A small network was shown many inputs. Here are its activations along a few directions, one row for each input.
In each table, some parts of the input vary, and every possible input appears once, in random order.
A made-up example of a description, with smaller parts first: one of 4 places along a line, together with either a single point or one of 9 places around a ring or (one of 3 separate values, together with one of 5 places around a ring).
Shared parts are said once, and a part with two or three values counts as separate values.
In the rows, zero is written as 128.

A family of inputs:
r1: [ 94  88 111 142  96 165 165 174 153 199 138 147 130]
r2: [158 181 167 115 139  67 127 133 106  90 123  72 114]
r3: [132 185 194 135 116  80 156 134 121  83 128  63 117]
r4: [115 127 169 152 112 126 117  93 184  41 129 111 105]
r5: [101  73 122 136  85 158 141 108 190 103 141 158 108]
r6: [137 218 184  81 156 142 141  79  73  82 134  76 171]
r7: [ 96 112  97  99 128 227 148 127 110 204 145 161 176]
r8: [137 122 143 133 131 114  89  89 172  47 121 119 103]
r9: [142  73  89 146 138 148 115 153 116 212 117 169 138]
r10: [121  66  97 120 103 146 116 104 177 109 134 165 109]
r11: [164 157 109 145 151  91 128 182  65 195 112 129 141]
r12: [163 110 143 156 153 111  66  71 146  65 111 129 110]
r13: [119  75  87 138 131 143 120 165 126 208 130 167 139]
r14: [185 166 167 140 164  66 100 111  80 108 111  88 119]
r15: [104  67 103 126 101 151 137 105 178 104 136 165 102]
r16: [109 176 133 139 101 107 185 204 106 178 131 100 136]
r17: [ 98  80  92 135 116 158 162 172 139 198 137 153 128]
r18: [135 169 106 123 127  95 157 205  89 183 129 109 139]
r19: [105  99 109  93 119 216 125  55 156 108 147 173 153]
r20: [123  61  97 130 115 136  96  97 164 118 130 175 114]
r21: [138 163 107 134 141  85 133 197  76 191 125 126 142]
r22: [160 176 167 126 151  58 103 124  92 102 119  87 116]
r23: [137 183 174 122 136  71 152 132 108  85 122  71 107]
r24: [115 169 112 130 125 100 182 204  91 178 130 107 132]
r25: [139 116 142 144 142 105  68  81 158  59 118 130 107]
r26: [119 124 150 140 129 119 111  89 174  42 121 119  95]
r27: [121 156 159 106 151 184 101  39 150  41 134 126 152]
r28: [115  80  86 128 118 153 140 172 139 203 133 155 134]
r29: [147  58  99 139 124 142  92  86 153 123 120 176 114]
r30: [111 208 121  86 137 175 167 157  51 181 138 115 188]
- The inputs of r5 and r4 match in every part but one. If r20 is changed in the same way as r5 into r4, which row does it become? => r25
- What do these inputs look like to the network? => one of 5 places around a ring, together with either a single point or one of 5 places along a line
- Which other rows does r14 become when the place on the line of 5 takes its other values? List them by row number. => r2, r3, r22, r23
- List by row number the other rows that have the place on the ring of 5 in common with r17. => r1, r7, r9, r13, r28
- Which other rows does r19 become when the place on the ring of 5 takes its other values? List them by row number. => r6, r7, r27, r30
- Which other rows does r11 become when the place on the line of 5 takes its other values? List them by row number. => r16, r18, r21, r24

A family of inputs:
r31: [114 170 198 123 105 131 141  82 153  50 138  88 125]
r32: [116 197 145 134 121  60 166 188 118 100 127  82 103]
r33: [107 104 139 103 138 214 118  46 167  74 138 141 135]
r34: [100  81 112 140  88 130 135 110 211  45 129 143  77]
r35: [121 211 165 104 163 133 153 128  78 120 130  77 161]
r36: [ 77  71  72 140  78 139 174 173 177 157 143 173 107]
r37: [ 67  97 114 128  84 204 167 149 167 171 154 157 154]
r38: [ 83  91 103 103 127 225 154 112 129 179 146 171 164]
r39: [120  91  60  91 137 181 104 116 108 186 140 202 167]
r40: [184 133 166 164 159  82  68  67 114  70 105 119 116]
r41: [147 101 106 146 119  77 148 212 106 224 123 118 106]
r42: [111 139  98 132  91 101 204 213 121 184 135 122 115]
r43: [151 155  86  89 141 141 139 160  52 207 130 143 172]
r44: [170 184 146 161 177  71  94 156  71 137 108  96 138]
r45: [125 146 164 135  99  72 145 107 160  30 125 102  79]
r46: [145 104  97  92 151 168  67  46 152  74 132 170 141]
r47: [168 107 173 152 130  41  97 105 152  65 114 100  82]
r48: [117 155 124  99 136 181 189 154  77 202 138 119 174]
r49: [152 210 131  94 167  98 105 135  54 121 121  96 157]
r50: [143  40 122 157 120  98  81 106 205  86 116 144  78]
r51: [167 124 100 156 148 117 125 183  69 229 112 142 144]
r52: [153 161 153 149 149  33 118 187 107 135 116  79 103]
r53: [134  55  77 163 140 157  86 139 124 208 114 199 133]
r54: [ 99 161 135 120  94 162 196 188 112 195 139 108 159]
r55: [130 164 185 101 144 150 130  43 117  58 133  95 136]
r56: [161  67 114 168 154 143  51  68 169  92 105 170 113]
r57: [165 165 148  91 152 110  81  47  95  57 124 118 136]
r58: [116  31  82 155 108 112 114 171 161 203 127 170  96]
r59: [105 216 176 123 123 117 160 162 111 115 131  70 145]
r60: [ 91 108 151 129  96 193 131  85 204  64 146 129 126]
- What do these inputs look like to the network? => one of 5 places around a ring, together with one of 6 places around a ring
- The inputs of r45 and r55 match in every part but the place on the ring of 6. If r36 is changed in the same way as r45 into r55, which row does it become? => r38
- Which other rows does r57 become when the place on the ring of 5 takes its other values? List them by row number. => r39, r43, r46, r49
- A walk changes only the place on the ring of 6. It starts at r56 and steps to r46. List the rest of the walk in order. => r33, r60, r34, r50
- A walk changes only the place on the ring of 5. It starts at r51 and steps to r44. List the rest of the walk in order. => r40, r56, r53
